Each row below holds a small network's activations on one input, seen along a few directions.
In each table, some parts of the input vary, and every possible input appears once, in random order.
A made-up example of a description, with smaller parts first: one of 8 places around a ring, together with either a single point or one of 9 places along a line or (one of 3 separate values, together with one of 6 places along a line).
Shared parts are said once, and a part with two or three values counts as separate values.
In the rows, 128 means zero.

Other details of the inputs vary at random and push rows far along three fixed directions, the same in every table; ignore that.

Table:
x1: [150 135 175 146 173 108 187 135 121 108 183]
x2: [125  76 105 150 135 134 142 136 122 167 145]
x3: [158 111 143 117 121 107 142 144 124 131 141]
x4: [125 175 130  89 113 144 143 114 120  77 107]
x5: [128  99 154 106 117 163 102 123 173 139 176]
x6: [136 127  74 155 148 102 157  91 132 107 124]
x7: [ 78 151 134 108 105 134 112 172 138 131  65]
x8: [137 172 150  98  97 139 136 116  97  72  92]
x9: [163  84 173 108 152 130 137 142 160 159 168]
x10: [157 210 154  93  94  95 125 108 133  71 158]
x11: [138 107  80 162 193  81 185  87 131 132 143]
x12: [113 174 157  94  87 143 120 123 101  81 132]
x13: [163 195 151  94 116  66 147 103 131  62 182]
x14: [150 121  88 163 133 135 146  96 123 121 107]
x15: [137  61  98 149 128 150 132 123 134 143 124]
x16: [122 142  95 163 133 140 109 117 110 151 137]
x17: [121 103 132 156 162 150 142 117 104 112 145]
x18: [164  98 154 115 169  94 167 121 157 136 160]
x19: [146 225 117 135 115  73 113 120  95 114  80]
x20: [128  89 133 137 168 145 126 119 155 172 185]
x21: [ 86 123 140  83 128 173  96 147 153 116 128]
x22: [107 118  77 139 120 102 125 121 127 132  89]
x23: [129 195  48 189 138 109 123  98  82 134  63]
x24: [174 181 165 124 119  97 126 135 100 117 160]
x25: [107 119 176 120 151 133 153 149 152 130 172]
x26: [100 147 130 113  97 154  93 151 103 108  54]
x27: [105 104 156 124 135 141 134 167 151 132  96]
x28: [176 158 155 120 146  96 128 125 129 119 129]
x29: [114 110 114 184 158 134 164 145 102 141 102]
x30: [119 108 107 123  78 138 100 138 137 129  76]
x31: [101 124 147 131 102 150  98 168 106 124  77]
x32: [ 80 178 127 107 103 135 101 162 113 110  90]
x33: [107 157  78 170 153 102 141 105 101 168 110]
x34: [132 165 122 117 132  70 150 112 118 112 154]
x35: [121 102 164 107 136 136 119 138 163 174 177]
x36: [139 102 141 120 114 124 129 156 130 162 121]
x37: [135 115 109 154 103 149 121 117 112 131 127]
x38: [157  97 166 110 135 141 105 147 154 152 146]
x39: [130 129 142 132 108 130 117 152 115 171 130]
x40: [163  98  89 161 179  88 182  96 121 115 145]
x41: [172 168 150 119 125 112 112 123 128 108 118]
x42: [140 187  78 168 157 108 134  94 101 125 131]
x43: [118  98 148 114 137 123 137 135 151 166 174]
x44: [126  72  98 150 132 135 136 132 122 153 146]
x45: [106  92 119 153 139 167 116 134 104 126  91]
x46: [ 87  85 161 112 144 167 113 153 159 136 158]
x47: [195 146 180  98 125  86 161 111 125  70 211]
x48: [ 89  94 108 127 104 139 108 148 133 176 127]
x49: [169 144 157 112  91 126 121 125 123  99 132]
x50: [ 72 125 147 105 126 145 121 163 156 142 116]
x51: [142 116 148 104  95 155  95 131 163 128 106]
x52: [189  91 148 121 170  94 178 112 136 104 195]
x53: [108  79 142 120 112 184 121 125 122 118 102]
x54: [110  83 107 134 164 114 145 116 163 169 120]
x55: [112 127 125 104  87 161  80 134 175 136  92]
x56: [101 117 151 115  86 169 109 130 105 109 108]
x57: [146  99 121 146 170 117 148 120 141 164 123]
x58: [106 168 122 117 138 123 128 144 116 100  90]
x59: [145 104 151 114 108 158  81 149 145 147 118]
x60: [149 127 156 116  95 145 105 130 133 122 147]
x61: [121 160 119 108  75 137  94 126 152 114  87]
x62: [153 130 162 116 113 141  95 139 136 132 155]
x63: [131 115 162 112 159 134 135 145 143 101 125]
x64: [136 110 148 102 114 124 124 121 152 112 186]
x65: [153  92  97 156 176  94 178 105 126 135 140]
x66: [145 190 149  96  99 115 111 116 143  94 150]
x67: [119 166  67 182 155  88 147 102  91 159  73]
x68: [108  80 105 152 119 149 128 152 122 192 121]
x69: [150 129 137 126  89 149 102 133 124 127 107]
x70: [100  91  83 151 128 131 127 125 121 156 140]
x71: [103  89 119 174 162 154 140 136 109 138 128]
x72: [102 194  77 135 117 142 146 103  74  90  93]
x73: [ 99 165 149 110 100 144 100 145 102 100 120]
x74: [103 171  56 165 155 139 142 113  78 106  65]
x75: [131 155 138  95 118  79 133 121 139 100 163]
x76: [137 134 107 150 127 133 136 100 120 121 160]
x77: [104  76 112 135 175 123 151 111 165 176 162]
x78: [ 90 129 130 105 103 147  67 150 159 170 107]
Each input here is: one of 6 places around a ring, together with either one of 4 places along a line or one of 9 places around a ring.
Changing only the place on the ring of 6 turns x37 into x49. The same change can be made to x1. Which row results?
Answer: x29
Changing only the place on the ring of 6 turns x63 into x46. The same change can be made to x27. Which row results?
Answer: x25
Change only the place on the ring of 6 in x17. List by row number the other rows that result.
Answer: x21, x26, x45, x73, x74
Change only the place on the ring of 9 in x13. List by row number the other rows that result.
Answer: x10, x33, x34, x42, x66, x75, x77, x78
A walk changes only the place on the ring of 9. It starts at x59 and steps to x38. List the rest of the walk in order.
Answer: x9, x36, x3, x52, x15, x49, x69

Table:
x79: [150 133 184  88 174 131 156 104 170  71 198]
x80: [101  91 144  76  91 179  77 135 190 130 112]
x81: [120 159 112 123 113 106 125 122 131 115 105]
x82: [164 151  88 169 116 111 143 102  86 127 123]
x83: [119 141 155  93  62 152  76 177 110 105  60]
x84: [ 90  65  82 168 187 144 152 126 142 194 134]
x85: [109  52  83 202 182 167 154 120 111 177 142]
x86: [164 146 134 118 121 130 138 100 122  92 146]
x87: [113 127 103 177 157 155 152 113  86 111 124]
x88: [152 155 139 106  61 128  89 135 117 128 118]
x89: [105 113 117 122  77 145  75 160 139 177 105]
x90: [ 89  57 146  71  60 222  42 151 189 162 100]
x91: [113  90  87 168 150 179 134 102 122 137 126]
x92: [125 161 130 128 144  95 143 135 117 136 143]
x93: [131 147 102 164 126 111 132 133  98 151 129]
x94: [101  54 128 140 146 157 122 153 152 195 137]
x95: [ 86  70  72 172 205 153 167 108 141 166 131]
x96: [108  78 127 138  92 161 100 157 122 163  95]
x97: [119 139 100 155 153 101 155 126 107 158 113]
x98: [135 165 137 124 109  92 115 145 122 139  84]
x99: [134 133 175  85 162 110 156 128 163 105 166]
x100: [147 149  93 163 124 125 153 106  84  98 109]
x101: [146 153 132 121 148 119 144 128 121  89 106]
x102: [130 169 108 115 114 102 115 101 128 110 124]
x103: [107  38 149 114  94 182  71 176 160 181  85]
x104: [125 161  90 158 146 121 162 109  92  94  98]
x105: [148 149  98 142 101 103 112 120 112 148 124]
x106: [172  91 238  73 187 136 170 120 171  65 245]
x107: [157 125 167 112 141 128 155 123 119  78 160]
x108: [134 163  97 159 140  85 154 120  98 137 109]
x109: [142 160 108 175 125 119 140 122  74 125 127]
x110: [113 152 145 104 125 135 133 139 119  93 107]
x111: [134  39 137 112 198 137 142 110 209 165 215]
x112: [164 141 164  79 149 123 140  87 168  80 185]
x113: [126 159  99 175 144 143 150 104  76  98 119]
x114: [107 167  88 171 163 132 162 106  85  98 107]
x115: [147 152 153 123  91  99 103 156 115 146  85]
x116: [ 75  64  94 140 168 170 124 121 172 165 131]
x117: [ 93 165 156  72  56 157  66 151 146 104  89]
x118: [116  46  67 184 151 147 136 120 145 197 120]
x119: [165 153 109 143 114  90 131 114 114 134 138]
x120: [106 164 145  73  56 123  68 145 154 116  91]
x121: [171  94 219  78 180 133 171 121 158  68 221]
x122: [135 148 150 119  85 105 111 157 116 145 107]
x123: [136 143 160 125 101 118 125 151  89 122 119]
x124: [130 163 139 105  80  94 101 147 136 130 108]
x125: [160 114 201 106 146 118 148 139 130 110 193]
x126: [103  66  93 137 147 174 129 115 166 137 115]
x127: [104  57 132 135 137 153 119 153 150 194 125]
x128: [139 165  78 151 128  85 128 100 106 134 125]
x129: [153 134 170  96 168  94 149 122 165 120 205]
x130: [106 147 164  93 122 146 123 144 135  91 124]
x131: [122 169 140 106 113 105 129 136 130 106 108]
x132: [ 97 165 152  72  68 126  74 150 152 118 105]
x133: [178 127 145 136 128 106 155 115 119 109 163]
x134: [138 157 149 128 121 101 133 149 109 140 144]
x135: [139 153  77 160 135  87 137 103 109 137 121]
x136: [151 157 105 165 115 118 134 116  82 127 130]
x137: [107 176  91 158 154 106 156 113  95 116 112]
x138: [131 159 131 118 129 106 124 137 133 116  89]
Changing only one part turns x128 into x102. The same change can be made to x111. Which row results?
Answer: x132
Describe the family of inputs behind these rows.
Answer: one of 6 places around a ring, together with either a single point or one of 9 places around a ring
Change only the place on the ring of 6 in x107. List by row number the other rows that result.
Answer: x96, x104, x108, x122, x131
List by row number the other rows that have the place on the ring of 6 in common with x100.
Answer: x83, x86, x87, x90, x91, x106, x107, x113, x121
Change only the place on the ring of 9 in x133. List by row number the other rows that result.
Answer: x82, x85, x88, x96, x109, x123, x125, x136
Change only the place on the ring of 9 in x118. List by row number the other rows that result.
Answer: x89, x93, x94, x105, x119, x122, x127, x134

Table:
x139: [ 93 128 131 100  90 149  82 136 162 147 105]
x140: [114 111  85 150 108  98 125 137 131 191 126]
x141: [120 197 103 132 106 101 119 118  99 116 100]
x142: [178 151 155 114 138 106 153 108 127  75 167]
x143: [131  87 170  77 140 147 116 137 185 130 155]
x144: [126 194 135 117 123  89 131 129 117 105 122]
x145: [140  99  54 243 182 140 168 111  66 192 128]
x146: [127 116 134 117 118 143 123 133 134 124 115]
x147: [157 157 134 133 130 112 154 110 111  96 132]
x148: [215  66 172 144 226  91 193  94 159 137 238]
x149: [117 116 136 128 129 135 129 143 133 126 109]
x150: [117 102 143  99 111 152 105 132 166 138 121]
x151: [158 189 138 112 133  90 135  99 130  87 164]
x152: [119  79 146 106 133 161 118 141 162 139 129]
x153: [139 198 124 130 118  88 139 127  93  96 105]
x154: [129 121 128 111 113 140 107 126 149 121 123]
x155: [ 88 121 109 159 115 153 119 147  97 139  87]
x156: [104 140  95 171 126 137 137 132  74 126  96]
x157: [120 116 132 123 128 139 128 140 130 126 113]
x158: [115 127 157  95 114 129 110 152 154 123 115]
x159: [ 99 138 144  92 109 132  96 147 159 138 120]
x160: [117  29  69 181 159 136 128 124 144 215 123]
x161: [136 172 129 139 112 119 141 126  77  95 122]
x162: [133 116 124 146 159 137 157 116 103 118 151]
x163: [137 103 156 122 140 148 142 119 136 113 166]
x164: [121 133  98 156 113 147 124 122  87 115 114]
x165: [121 169 135 101 114 112 113 130 134 120 125]
x166: [113 111 151  86  98 151  92 148 166 134 112]
Changing only one part turns x144 into x149. The same change can be made to x140. Which row results?
Answer: x148
Describe the family of inputs behind these rows.
Answer: one of 4 places along a line, together with either a single point or one of 6 places along a line
A walk changes only the place on the line of 4. It starts at x156 and steps to x157. List the rest of the walk in order.
Answer: x153, x159
List by row number the other rows that have the place on the line of 4 in common with x166.
Answer: x143, x150, x153, x154, x158, x160
